A small network was shown many inputs. Here are its activations along a few directions, one row for each input.
In each table, some parts of the input vary, and every possible input appears once, in random order.
A made-up example of a description, with smaller parts first: values(3) and (point or line(11) or (ring(5) and line(6))).
Shared parts are said once, and a part with two or three values counts as separate values.
In the rows, zero is written as 128.

Other details of the inputs shift rows strongly along three fixed directions, in all tables alike. That doesn't count.

Table:
row 1: [116 125 132 137 106  91 124 159 157  99 125 129 153 155]
row 2: [181 109  92 126  65 104 126 170 124 125 166 167 118 132]
row 3: [110 116 118 156  69 126 121 160 183  98 149 177 152 131]
row 4: [112 102  92 123 159 144 158 160 126 164 132 111 105 108]
row 5: [151 120 110 108 147 157 141 138  94 153 128 112  90  99]
row 6: [172 151 194 151  37 101  76  83 134  40 143 196 159 145]
row 7: [122 126 115 104 189 183 149 115  89 170 105  72  87  86]
row 8: [134 124 142 132 132 112 120 129 132 120 117 140 142 147]
row 9: [151 153 147 105 166 166 121  77  71 152 117  99  93 101]
row 10: [139 140 147 102 172 169 136  92  68 141 100  73  88  88]
row 11: [ 69 140 161 142 168 110 128 106 156 112  98  99 168 165]
row 12: [186 115  95 124  79 107 107 162 131 137 167 184 124 139]
row 13: [134 144 158 128 152 196 114  66  88 139 115 126  86  68]
row 14: [150 160 212 122 128 101  92  66  84  69  95 112 142 143]
row 15: [ 76 105  73 135 166 125 154 160 173 179 156 128 129 132]
row 16: [ 41 119 106 140 197 147 169 141 167 157 100  70 148 136]
row 17: [110  93  64 137 138 115 142 185 165 180 160 155 120 126]
row 18: [192 157 167 117  73  96  92  89  96  83 149 157 134 148]
row 19: [182 123  80 109  94 132 120 151 112 168 178 173  98 115]
row 20: [155 128 116 103 174 171 132  98  64 177 126 108  72  78]
row 21: [ 94 118 126 130 181 128 139 134 132 151 113 114 121 121]
row 22: [156 119 125 143  92 152 103 129 132 130 143 184 107  92]
row 23: [162 133 115 119 100 115 121 130 111 146 157 157 111 122]
row 24: [ 16 131 152 148 217 115 149 114 167 137  92  71 158 147]
row 25: [177 122  89 116  62 112 124 167 128 127 174 167 122 138]
row 26: [175 136 141 106 128 151 127 115  78 127 117 113  98 106]
row 27: [169 136 113 117  98 127 118 130 117 149 148 157 118 129]
row 28: [ 65 126 134 124 213 155 161 127 123 157  84  61 109 101]
row 29: [108 137 162 148  78  59 121 132 167  53 134 134 187 189]
row 30: [156 138 138 129  66  89 114 134 144  74 148 148 163 172]
row 31: [187 113  94 126  76 109 111 159 131 140 162 184 125 141]
row 32: [171 156 159 104 121 146 120  83  66 108 121 100 103 114]
row 33: [105 123  98 131 132 132 152 145 156 143 133 113 141 138]
row 34: [170 138 111 105 154 178 133  91  68 180 133 117  82  89]
row 35: [123 139 144 134  98 100 128 126 152  89 125 123 164 167]
row 36: [174 139 117 111  94 131 129 118  96 123 152 131 107 118]
row 37: [ 55 113 146 172 115 116 125 157 207  85 106 142 171 139]
row 38: [162 127 111 102 158 185 148 106  67 170 113  91  81  80]
row 39: [190 126  86 109  98 136 123 127  97 159 179 166  93 111]
row 40: [175 139 118 108  95 135 126 120  99 123 153 130 108 121]
row 41: [ 55  97  75 158 147 156 142 175 207 174 148 165 132 106]
row 42: [108 105  69 139  98 109 151 191 185 146 154 151 157 155]
row 43: [180 169 198 129  72  86  93  70 102  63 121 146 159 163]
row 44: [142 120 123 120 149 215 134 100  86 153 117 117  71  49]
row 45: [143 119  77 117 107 133 145 164 129 159 159 140 107 116]
row 46: [ 89 141 170 131 190 136 131  87 116 130  77  82 139 126]
row 47: [ 20 139 194 169 161 133 129 100 185  66  75  91 179 141]
row 48: [ 56  92  74 153 141  94 155 207 210 141 136 129 161 157]
row 49: [147 135 134 141  68  75 110 143 157  99 146 176 172 175]
row 50: [161 139 127 109 139 147 119 100  84 146 143 127  99 112]
row 51: [ 85 120 103 127 167 141 155 138 136 147 127  93 125 125]
row 52: [203 140 169 119  65 106 106 112  89  71 122 148 136 148]
row 53: [ 48 140 176 156 157  71 121 114 176  77 102 109 193 186]
row 54: [ 66 118 144 144 185 189 147 120 142 140  86  97 108  76]
row 55: [117 126 140 149 109  82 115 144 166 108 119 149 170 166]
row 56: [119 152 189 118 162 142 128  77  90 101  71  67 130 124]
row 57: [ 84 147 219 155 150 136  99  65 133  67  74 117 153 119]
row 58: [197 136 144 134  33 143 100 107 114  75 160 186 121 111]
row 59: [127 113 110 144 100  78 116 167 165 118 149 169 152 158]
row 60: [184 155 206 126  85  83  84  90  95  54 112 151 153 162]
row 61: [113 104  56 127 139 132 142 172 171 179 172 151 129 138]
row 62: [115 155 208 131 149 101 100  77 112  74  84 100 160 155]
row 63: [149 135 106 110 147 159 134 109 106 174 139 123  97 107]
row 64: [150 111  84 122 125 127 124 162 132 168 155 155 106 117]
row 65: [187 120 113 108 131 147 126 120  72 163 147 146  78  92]
row 66: [ 58 103  74 146 133 107 158 199 214 149 137 127 169 166]
row 67: [176 116 123 126 117 186 113 112  93 149 141 174  77  65]
row 68: [ 38 133 173 138 204 122 150 107 139 111  70  49 150 134]
row 69: [ 67 100  62 136 147 123 167 193 184 175 150 121 134 132]
row 70: [106 126 133 122 186 152 135 107 115 157 100  96 119 116]
row 71: [114 113  81 120 154 162 156 146 132 169 136 105 114 121]
row 72: [138 110  93 133  96 113 134 175 157 132 139 145 140 146]
row 73: [111 150 195 124 175 123 118  67  86 110  85  84 124 119]
row 74: [193 122 110 109 128 157 127 118  77 167 137 147  87  96]
row 75: [141 120  81 120 119 126 133 155 131 172 165 158 108 118]
row 76: [102 118 122 129 165 144 154 140 133 145 100  96 128 121]
row 77: [143 149 156 129  95  91 103 122 136 101 133 149 153 159]
row 78: [164 140 135 109 122 147 133  98  72 128 134 108  97 108]
row 79: [ 81 140 173 129 178 125 138  99 116 102  79  67 139 128]
row 80: [130 150 164 123 125 122 121 101 112  89 112  99 144 148]
row 81: [132 150 204 136 120  79  97  98 121  62  99 130 162 164]
row 82: [117 125 136 146  96  88 128 155 164  95 114 133 169 164]
row 83: [111  97  72 139 108 106 139 203 186 139 151 149 149 154]
row 84: [111 106  57 124 122 135 152 192 168 171 160 137 127 133]
Each input here is: values(2) and ring(6) and (point or line(6)).
The inputs of row 77 and row 62 match in every part but the ring(6) part. If row 25 is changed in the same way as row 77 into row 62, which row does it become? -> row 10
The inputs of row 81 and row 18 match in every part but the ring(6) part. If row 4 is changed in the same way as row 81 into row 18, which row does it become? -> row 29
The inputs of row 47 and row 54 match in every part but the ring(6) part. If row 51 is changed in the same way as row 47 into row 54, which row does it become? -> row 28
Start at row 73 and move only the line(6) part, one step at a time. The first step leads to row 20. Which rows follow, in order? -> row 14, row 62, row 70, row 46
Which other rows does row 58 become when the values(2) part takes its other values? List them by row number. -> row 6

Table:
row 85: [185 127 152 127  83  65 128 149  89  93 119 147 138 152]
row 86: [160 150 230 113 129 147  94  93  63  55  93 127  98 102]
row 87: [ 60 127 156 155 121  71  98 163 216  69 163 194 192 194]
row 88: [ 89 159 193 147 188 154 132  44 118 154  76 105 134 112]
row 89: [ 60  97  97 147 188  97 115 140 194 123 149 124 193 196]
row 90: [ 86 120  84 116 136 187 155 171 157 144 170 127  95 106]
row 91: [198 120 115 114 117 148 110  71  68 136 173 176 102 124]
row 92: [178 108  85  92 137 125 138 196 114 179 123 123 104 126]
row 93: [224 117 160 132  27  69  97 124  62  72 148 181 105 118]
row 94: [122  76  88 151 149 164 167 165 145 177 111 150 123  98]
row 95: [ 96 128 123 151 116  82  90 145 189 120 159 171 139 135]
row 96: [ 91 166 181 144 160 142  93  83 159 142  69 120 153 135]
row 97: [105 171 202 144 125 157 151  50 116  96  70  78 148 118]
row 98: [ 47 106 102 141 163 147 175 123 169 112 127  90 169 150]
row 99: [134 148 187 128 161 174 112 100 103 131  33  94 124  85]
row 100: [ 57 108  49 132 153 153 188 163 150 201 156  87  89  82]
row 101: [180 140  53  79 110 158 157 174 117 196 161 104  84 121]
row 102: [ 79 161 199 147 144  63 111  73 124 105 110 116 153 135]
row 103: [161 136  78  94 144 116 122 161 135 206 158 141 107 148]
row 104: [196 164 128 100  76 170 114  97  73 122 152 118  60  48]
row 105: [158 150 115 122  60  87 149 143 119 108 155 128 137 163]
row 106: [115 106 119 132 158 148 120 154 126 147 112 113  74  66]
row 107: [141 143 130 154  18 104 104 157 200  67 128 172 200 183]
row 108: [218  75  91 120  82 114  98 157  96  83 167 169 141 158]
row 109: [ 91 178 183 119 201 104 137  72  91 159  88  76 125 127]
row 110: [151 110  55 101 148 195 147 124  98 155 168  85  96 115]
row 111: [ 77  64 103 155 162 114 154 162 165 103 119 138 173 159]
What do these inputs look like to the network? -> values(3) and (line(4) or line(5))
The inputs of row 104 and row 106 match in every part but the values(3) part. If row 105 is changed in the same way as row 104 into row 106, which row does it become? -> row 85
Which other rows does row 88 become when the values(3) part takes its other values? List them by row number. -> row 94, row 97
Which other rows does row 87 become when the line(5) part takes its other values? List them by row number. -> row 95, row 102, row 103, row 109
